These are the activations of a small neural network, seen along a few directions. Each row is one input.
Each table varies a few parts of the input and shows all the possible inputs, shuffled.
A made-up example of a description, with smaller parts first: ring(5) and (point or (values(2) and line(4)) or ring(11)).
Shared parts are said once, and a part with two or three values counts as separate values.

Other details of the inputs vary at random and push rows far along two fixed directions, the same in every table; ignore that.

A family of inputs:
r1: [-29  12  -5  -3  23  -9 -13   5  17 -11 -11  -4  -2   1]
r2: [-12  18 -17 -71  51   3  44   2  32 -35   1 -84 -32 -67]
r3: [ 28 -77  42  40 -69  21   2 -59 -18  61  49  57 -33 -17]
r4: [  3  26  32  12   3  -3 -34  12  -8 -19  -2   9   5  30]
r5: [ 43 -72  11   8 -38  33   5 -61  13  48  29 -14 -22 -67]
r6: [-35   9   5   7  18 -16   1  19  13 -10  -3 -18   6   8]
r7: [-16  -6   0 -33  17   7  13  30  36 -30 -22 -55   5   1]
r8: [ 42 -70  37  39 -67  34  -9 -53 -19  52  49  53 -27 -23]
r9: [-17  18 -29  -4   6 -12  33  17 -12   0  -8   4  24  12]
r10: [ 14  21 -20  23  -5 -15 -29  14 -24   4 -33  32  32  38]
r11: [-11  38  15  19  12  -2 -43  13 -10 -12  -1  33   1  54]
r12: [-32  28  31  47  -6 -21 -27  20 -17   0   4  42   7  78]
r13: [ 33 -82  66  40 -35  25 -17 -41  25  22  42  16  -8 -51]
r14: [ -7  15 -20 -69  49  13  11   5  38 -25 -11 -93 -16 -77]
r15: [ -4  26 -10   0  34  -1 -11  21   4 -32  -1  16  -2  14]
r16: [ 18  15 -37 -33   7   3  19   7  -4 -22 -14 -29  20 -37]
r17: [ -6   9 -46 -47  21   0  36  -8   1 -10  -7 -39  -1 -38]
r18: [  4  20  12  29  17 -12 -24  28  -8 -36  -4  46  18  40]
r19: [ -6   6 -25   8   1 -13  -9  -9 -13  21 -24  19   6  24]
r20: [  3   1 -15  27 -25  -5  -5  27  -2  11 -42  43  33  80]
r21: [ 21  25 -15 -43  -6   2   9   9 -22  -8 -13 -36  -3 -27]
r22: [-14  30 -18 -25  -3 -19  23  20 -24  10  -5 -17   0  13]
r23: [-26  17  16  52  13 -21  -3  30 -11 -12   6  59  13  66]
r24: [ 42 -73   1  -5 -35  38  28 -56  15  26  44 -12 -21 -85]
r25: [-27  35  16  21   6 -14 -32   7  -9  -8  -5  34  -5  58]
r26: [ -9  10 -28 -40   9 -16  32   2   7  16 -18 -64   1 -26]
Each input here is: values(2) and (point or (values(3) and line(4))).
The inputs of r26 and r6 match in every part but the values(2) part. If r24 is changed in the same way as r26 into r6, which row does it become?
Answer: r15
Change only the values(3) part in r22. List by row number the other rows that result.
Answer: r9, r26
Change only the line(4) part in r12. List by row number the other rows that result.
Answer: r4, r11, r25

A family of inputs:
r27: [-20  74 -24  -2  10 -27 -28  40 -34 -16 -37  15  27  68]
r28: [-20  11  14  11   4 -10  -6  13   5  -4 -12   7   0  41]
r29: [  1 -32  21  56 -37   0 -12   1 -10  21   3  59  27  39]
r30: [  3 -41  -9   6 -23   9  28 -24  11  33  16   5  -4 -24]
r31: [ -9   4 -12 -40   8  -8  26   0  12   6 -16 -67  -9 -25]
r32: [  8  -2   7  40 -40  -3 -12 -17 -39  28  14  71   2  36]
r33: [ 16   5 -20 -43  15   2  28   8  19 -12 -16 -69   7 -45]
r34: [-15 -17  11  18  -6   2  -6   5  20  -1  -2  10   3  22]
r35: [ -4  25  -6 -42  30   3   3   3   7 -22  11 -52 -22 -45]
r36: [-34  21  -8  17  24 -15  -7  21  11 -19  -7  16  10  30]
r37: [ 20 -41  27  13  -3  14  -2 -26  19   0  29   7 -18 -47]
r38: [ -1 -24  39   5  -5   7  12 -25  13  15  37 -13 -33 -31]
r39: [-29  68  -7  -5  30 -25 -23  33 -22 -29  -7  18   8  49]
r40: [  0 -23 -11   7 -19   2  22  -5 -10  13   5  21  12  -2]
r41: [-13  31 -28 -11   4 -18   9  13 -27   9 -14   8   1  32]
r42: [ 20 -37  23   8 -11  16   6 -10  22  -8  13 -10  -6 -20]
r43: [-21  66 -26   6  46 -22 -41  34 -20 -42 -26  35  26  51]
r44: [ 18 -16   1  21 -15   3 -18  -3  -8   6 -15  29  14   9]
r45: [ -3   4  16  46  10  -9 -15  12  -1 -17   8  54  15  34]
r46: [ 23 -27  -7  30 -23   6  12 -11 -11  14  11  42  11   8]
r47: [-22  29 -41 -48  28 -14  21  25  20 -11 -34 -68  14 -15]
r48: [ -7 -32  28   9   0  11  14  -9  19  -5  30  -6  -8 -30]
r49: [-21  13  -1   6  13  -3  -7  31   4 -22 -18   6  18  35]
r50: [-10  53 -25  -6  36  -6 -36  32  -8 -32 -33  15  23  48]
r51: [ 18  11 -41 -53  18  18  20 -14  -1  -4  -8 -47  -8 -58]
r52: [-12 -32  44  50 -14  -3  -5 -20   3  18  31  42 -15  18]
r53: [ -6   9   7 -50  14   1  19   2  20  -6  -1 -73 -25 -31]
r54: [ 23 -34  33   0 -23  23 -12 -25  10  10  26  -7 -25 -29]
r55: [ 12   7  -1   5 -12   3 -19   0 -16  13  -6   7   3   3]
r56: [ 26 -46  31  20 -16  20 -12 -19  19   4  13  16  -8 -19]
r57: [ -1  -2   8  -1 -14  -8   1  -3  -7  20  -4 -14  -4   5]
r58: [ 26 -30  -5  28 -23   6  -3 -18 -12  20   5  57   8   2]
r59: [ 14 -20  38  -6 -23  17   1 -24   8  12  26 -16 -27 -27]
r60: [ 13  10 -35 -50   3   7  20 -11 -12   0  -1 -48 -20 -53]
r61: [  5  40 -38 -44  29   0  -9  13  -1 -22 -34 -48  16 -17]
r62: [  1 -28  -3  -1 -19   0  30 -24  -2  29  12  -5 -14 -14]
What is each input in this table made of?
Answer: line(4) and ring(9)
The inputs of r49 and r40 match in every part but the line(4) part. If r53 is changed in the same way as r49 into r40, which row does it become?
Answer: r41
Change only the ring(9) part in r39. List by row number the other rows that result.
Answer: r35, r36, r37, r38, r43, r45, r48, r52

A family of inputs:
r63: [ 10  -3 -15 -55   5  13  34  13  27  -8 -20 -80   0 -39]
r64: [ 48 -85  67  82 -82  18 -17 -40 -16  60  40  75   1   9]
r65: [  8  -2 -16 -68  -4  18  32 -37   1  21  17 -74 -39 -86]
r66: [ 16 -86  39  70 -62  20  20 -41  -6  54  54  67 -10  12]
r67: [-15  39 -36  16  28 -18 -14  51 -15 -38 -37  49  38  64]
r68: [ -3  -8 -15 -53  12   7  19  -2  36   1 -26 -84  -3 -49]
r69: [ -4  64 -26  -1   7 -18 -46  25 -33  -8 -42  27  20  64]
r70: [-29  54  24  17  23 -20 -40  40  -4 -31 -21  19  14  84]
r71: [ 12  33 -39 -61  31  -2  26  15   4 -36 -16 -60   5 -56]
r72: [ 21 -90  42  89 -40  27 -21 -47  19  35  38  82   7  -3]
r73: [  1 -55  57 -13 -14  16  36 -44  39  22  66 -55 -65 -84]
r74: [  8  43 -31   5  22 -11 -42  11 -24 -20 -14  45  14  31]
r75: [-41  34 -34  18  25 -28   0  26 -17   1 -35  34  23  64]
r76: [-22  56 -38   0   7 -32   0  34 -47  -4 -22  34  24  58]
r77: [-10   7  21 -46  42  12  14  -4  38 -47  16 -80 -27 -70]
What is each input in this table made of?
Answer: values(3) and (point or line(4))
The inputs of r75 and r68 match in every part but the values(3) part. If r73 is changed in the same way as r75 into r68, which row does it become?
Answer: r70
Change only the line(4) part in r66. List by row number the other rows that result.
Answer: r65, r75, r76
List by row number the other rows that have the values(3) part in common with r72.
Answer: r67, r71, r74, r77
